Each row below holds a small network's activations on one input, seen along a few directions.
In each table, some parts of the input vary, and every possible input appears once, in random order.
Descriptions start from the smaller parts, as in this example, which fits no table here: line(6) and (point or line(11) or (values(3) and ring(5))).
Shared parts are said once, and a part with two or three values counts as separate values.
In the rows, 128 means zero.

Other details of the inputs vary at random and push rows far along two fixed directions, the same in every table; ignore that.

Table:
R1: [ 87 131  90 139  96 123 111 162 132 177  61 112  57 125 136]
R2: [149 164 154 122 178 160 132 123 152  98 187 135 137 129 148]
R3: [136 150 134 156 166 142 124 105 138 138 186 141 168 169 127]
R4: [ 99 204  90 161 161 166 146 136 162 109 123 124 141  85 153]
R5: [ 96 208 110 167 170 175 114 116 171 163 116 116 104  87 156]
R6: [127 158 135 175 177 152 120 110 156 139 186 153 173 151 120]
R7: [137  67 145 100  97 101 113 111  91 115 127 128 126 177  98]
R8: [114 153  80 124 100 106 132 165 142 111  67 111 109  64 136]
R9: [117  99 104 121 122 115 113 123 117 137 111 126 139 142 106]
R10: [126 129 119 116 119 122 137 172 122 121 114 120 106  77 138]
R11: [147 145 155 147 164 143 138  95 123 145 182 138 180 125 131]
R12: [125 109 131 133 107 115 142 126  92 133 124 130 127 109 120]
R13: [144 103 132 124 109 100 128 104 108 115 121 121 134 127 119]
R14: [155  48 150 108 103  98 133 100 104 137 117 146 134 152 106]
R15: [135 123 144 141 129 124 126 112 114 120 170 138 139 177 119]
R16: [120 100 118 103  95 113 126 146 119 109  92 115 123 147 118]
R17: [137 114 151 138 159 137 105  97 142 130 166 144 175 159 102]
R18: [102 119  82 136 130 136 145 126 114 143  99 140 113 111 125]
R19: [141  80 150 101  88 111 146 140 101 115 130 135 113 198 127]
R20: [134  75 164  89  95 115  96 115 113 159  99 113  86 181 118]
R21: [132 178 137 126 153 140 109 133 161  99 157 120 160 129 127]
R22: [132 115 166 120 111 133 123 118 114 176 114 119  96 126 141]
R23: [115 216 112 172 164 151  97 112 187 158 108  94 132  65 156]
R24: [124 128 123 114 104 118 135 162 126 115 128 134 106 152 130]
R25: [142 113 158 114 109 124 155 132 105 121 131 128 139 131 138]
R26: [138 105 134  93 123 116 106 155 132 101 128 116 116 139 118]
R27: [148 158 163 114 154 155 144 113 138 101 180 146 141 149 143]
R28: [131  70 140 118 126 134 145 105 104 140 133 164 119 158 112]
R29: [138 154 156 166 175 154 134 100 142 146 182 149 184 107 124]
R30: [ 89 167  44 150 101 112 137 171 149 117  34  97 113  40 142]
R31: [161 134 148 137 159 125 126  79 137 128 167 128 181 137 129]
R32: [ 86 115  67 137 100 122 143 143 101 127  71 132  84  94 120]
R33: [168  67 153  75  95  92 129 141 109 102 117 119 102 139 128]
R34: [103 146  80 132 121 122 123 192 145 117 103 118  88 102 135]
R35: [145 134 160 110 118 126 146 140 115 118 147 134 135 118 137]
Description of these inputs: ring(5) and (point or line(6)).
Changing only the ring(5) part turns R13 into R12. The same change can be made to R33. Which row results?
Answer: R10
Change only the line(6) part in R2. List by row number the other rows that result.
Answer: R4, R18, R27, R28, R32

Table:
R36: [108 243  78 158 169 156 120 140 179  93 128 102 157  32 154]
R37: [175 145 222 122 152 157 146  84 123 102 209 131 159 174 149]
R38: [ 92 211  76 212 199 165 120 118 174 184 130 129 139  44 146]
R39: [ 73 174  19 154  97 110 156 194 131 114  34 119  86  14 126]
R40: [184 159 209 103 160 136 117 111 141 111 221 114 155 160 151]
R41: [154  61 163  66  79 110 149 153 107 143 107 125  84 179 134]
R42: [ 84 236  71 209 172 166 103 128 186 162 127 104 140  83 144]
R43: [143 173 151 125 170 132 116 139 166  88 190 120 165 120 128]
R44: [157 175 140 147 161 144 150 119 136  91 183 136 172 114 142]
R45: [146  72 132  80  88  94 136 166  87  96 126 119 112 141 121]
R46: [124  54 143 111  84 120 120 115  95 193 104 149  96 161 108]
R47: [133 135 127 178 193 151 135  91 130 148 183 155 177 122 124]
R48: [ 83 172  20 139 102 122 149 171 137 112  19 107  78  12 142]
R49: [115  93 113 134  79  90 118 139 103 163  43 102 113  92 115]
R50: [121 169 128 172 166 148 119  94 149 127 179 132 172 158 112]
R51: [ 83  86  70 146  94 102 129 134 114 156  71 134  98 130  91]
R52: [122 146 131 170 169 162 115  98 140 153 180 155 190 134 112]
R53: [ 95 238  77 189 164 157 146 148 176  98 135 121 160  44 144]
R54: [135  61 178  77  67 105 152 137  83 125 100 131  87 179 141]
R55: [150 112 146  81 130 119 116 130 139  91 136 111 120 133 134]
R56: [154  54 152  71  72 110 160 112  86  97 102 132  93 159 133]
R57: [ 83 249  68 199 174 156 102 132 179 160 128 112 138  88 153]
R58: [ 85 149  67 124 103 127 121 202 135 127  35 115  67  80 132]
R59: [131 182 156 143 155 139 145 119 156  99 177 139 175 134 146]
R60: [ 92 128  53 133 102 112 116 208 143 100  65 118  82  67 127]
R61: [141 174 147 130 171 150 144 132 166 106 177 130 175 138 129]
R62: [ 68 126  47 165  96 116 116 152 139 187  42 114  72  91 119]
R63: [ 71 225  76 215 184 167 103 114 183 164 118 108 146  78 129]
R64: [178 155 217 102 166 143 117 106 128  99 217 112 159 162 142]
R65: [ 68 209  29 170 140 130 108 208 188 101  69 112  98  17 129]
R66: [156 112 180 132 185 160 116  41 133 148 193 155 179 164 121]
R67: [155 122 182 131 171 164 111  46 138 147 193 154 183 172 116]
R68: [123  17 138 102  92 102 137 108  71 165 110 167 110 166  86]
R69: [145  70 137  64  96 118 150 135 116 114  92 123 103 160 128]
R70: [105 240  93 163 177 151 101 172 202 123 139  93 134  46 159]
R71: [128 152 150 165 177 161 110  85 148 183 174 144 156 124 132]
R72: [186 157 213 106 146 139 127 103 133 112 222 127 160 163 151]
R73: [ 76 170  23 122 106 114 121 193 144 107  29  86  80  14 139]
R74: [113  78 110 111  88  93 132 126  84 136 106 144 103 186 103]
R75: [123 136 130 171 182 157 119  93 134 154 180 156 185 126 117]
R76: [168 159 214 120 148 145 138  97 148 122 205 135 161 179 167]
R77: [130 168 129 158 170 160 111  71 156 124 163 120 163 155 129]
R78: [144  57 140 113  77  73 129 119  93 141  89 127 142 137  95]
R79: [187 140 210 143 152 122 109  69 144 153 189 118 194 158 136]
R80: [146 180 173 135 172 156  99 133 169  99 177 119 132 127 144]
R81: [154 137 164 142 163 137 120  82 117 120 213 148 183 213 127]
R82: [145 170 143 154 155 152 150 120 141  90 185 133 176 123 147]
R83: [128 205 113 143 180 156  97 133 195  85 144 114 137  81 148]
R84: [145  75 131  86  76  97 145 160  81  97 124 131 118 138 122]
R85: [ 91  88  63 146  88 113 129 151 101 140  76 125 104 137 107]
R86: [117  39 148 111 101 122 127 106  76 182  99 149  94 155 104]
R87: [128 212 105 139 182 162 111 134 187  94 132 123 150  97 147]
R88: [142  87 158  80  77 106 138 150  81 115 112 119  92 138 128]
R89: [ 60 135  49 163  94 128 118 159 118 162  37 103  73  97 117]
R90: [126  35 123 120 111 101 151 111  76 159 111 163 104 147  96]
R91: [153 190 158 131 168 154 113 138 172 120 170 130 142 142 151]
R92: [179 155 210 126 148 152 145  90 139 114 212 132 156 166 159]
R93: [139  70 152  73  78 106 151 120 102 106  95 133 103 164 143]
R94: [185 130 209  92 156 122 129 106 123  82 230 130 174 177 123]
R95: [132  53 127  83  82  98 127  97  78 133  95 136  90 203 116]
R96: [145 165 140 135 171 155 143 138 160 105 179 128 182 140 139]
R97: [105  66  77 129 119 116 141 111  99 162  61 142  87  96 116]
R98: [ 83 141  74 117 101 114 114 202 137 123  52  92  69  59 133]
R99: [120  54 115 111  97 109 124  89 107 148  87 131  99 172 104]
R100: [123  60 146  95  78 102 125 117  67 151  99 133  79 208 116]
R101: [145  55 169  65  83 116 151 149  93 133 100 123  87 182 125]
R102: [158 161 151 152 163 127 109  70 158 128 142 110 199 108 131]
R103: [130  71 137  97  76 101 158 152  94 108 109 140 118 160 137]
R104: [141  80 134  82  95 104 136 163 108 102 107 148 101 166 108]
R105: [113  54 145 113  89 127 121 114  84 182  95 147  99 157 100]
R106: [ 73 179  38 152  99 126 147 190 127 131  23 104  67  15 142]
R107: [134  20 155 108 104 110 144 102  62 176 102 151  81 163 108]
R108: [194 154 211 115 154 142 145  87 131 115 212 136 152 162 153]
R109: [ 88  78  65 150  95 107 128 141 109 154  73 132 105 132 101]
R110: [113  50 125 115  89 113 130 118  89 165 106 162 118 155  85]
R111: [159  62 169  72  81 101 114 156 115 120 119 129  63 167 132]
R112: [111 114  92 103  78  94 143 177 102 103  88 125 101  89 116]
R113: [158  28 147 105  67  72 131 121  75 139  95 129 145 159 103]
R114: [185 113 202  96 160 128 120 118 134  81 228 130 177 185 131]
R115: [102 233  65 177 184 161 116 179 189  98 130 125 163  68 143]
What is each input in this table made of?
Answer: line(5) and (point or line(6) or ring(9))
Changing only the line(5) part turns R79 into R49. The same change can be made to R70. Which row results?
Answer: R98
Changing only the line(5) part turns R78 into R113. The same change can be made to R74. Which row results?
Answer: R81
Changing only the line(5) part turns R65 into R83. The same change can be made to R53. Which row results?
Answer: R56
Change only the line(5) part in R88. List by row number the other rows that result.
Answer: R36, R72, R84, R112
A walk changes only the line(5) part. It starts at R52 and steps to R110. List the rest of the walk in order.
Answer: R67, R105, R46
Change only the line(6) part in R77. List by row number the other rows that result.
Answer: R66, R67, R95, R97, R99
A walk changes only the line(6) part. It starts at R107 and steps to R86. List the rest of the walk in order.
Answer: R105, R63, R89, R100

Table:
R116: [147 164 132 116 154 128 115 125 142  86 160 117 155 123 128]
R117: [152 154 132 134 149 128 137 124 150  79 161 129 156 126 140]
R118: [186 135 211 101 154 132 122 111 137 114 213 122 147 178 151]
R119: [103  56  94 122 103 107 132 136  92 151  89 156 112 142  98]
R120: [128 130 135 118 121 133 148 145 108 107 131 131 122 120 144]
R121: [163 167 188 125 161 157 136 101 139 108 201 131 151 140 145]
R122: [179 137 221  98 153 140 129  94 139 113 202 141 143 173 144]
R123: [126 140 139 166 148 136 116  83 130 161 145 135 161 139 120]
R124: [128 182 113 136 145 140 150 143 153 104 137 124 162 102 142]
R125: [ 96 207  72 154 134 138 108 192 176 116  78  99 116  47 143]
R126: [102  59 115 100  81 121 119 140 100 165  76 134  46 202 116]
R127: [ 98 179  87 180 154 152 110 102 159 171 108 121 149  71 137]
R128: [149  57 168  62  77  95 130 142 102  95 121 117 106 177 120]
R129: [ 71 168  33 186 147 142 127 164 151 138  97 134 139  51 109]
R130: [106  72  99 127  97 111 132 126 101 177  45 119  85  94 115]
R131: [112  41 109 121  71  88 137 118  71 163  82 139  97 163  95]
What is each input in this table made of?
Answer: point or line(6) or ring(9)
A walk changes only the line(6) part. It starts at R129 and steps to R119. List the rest of the walk in order.
Answer: R131, R123, R127, R130
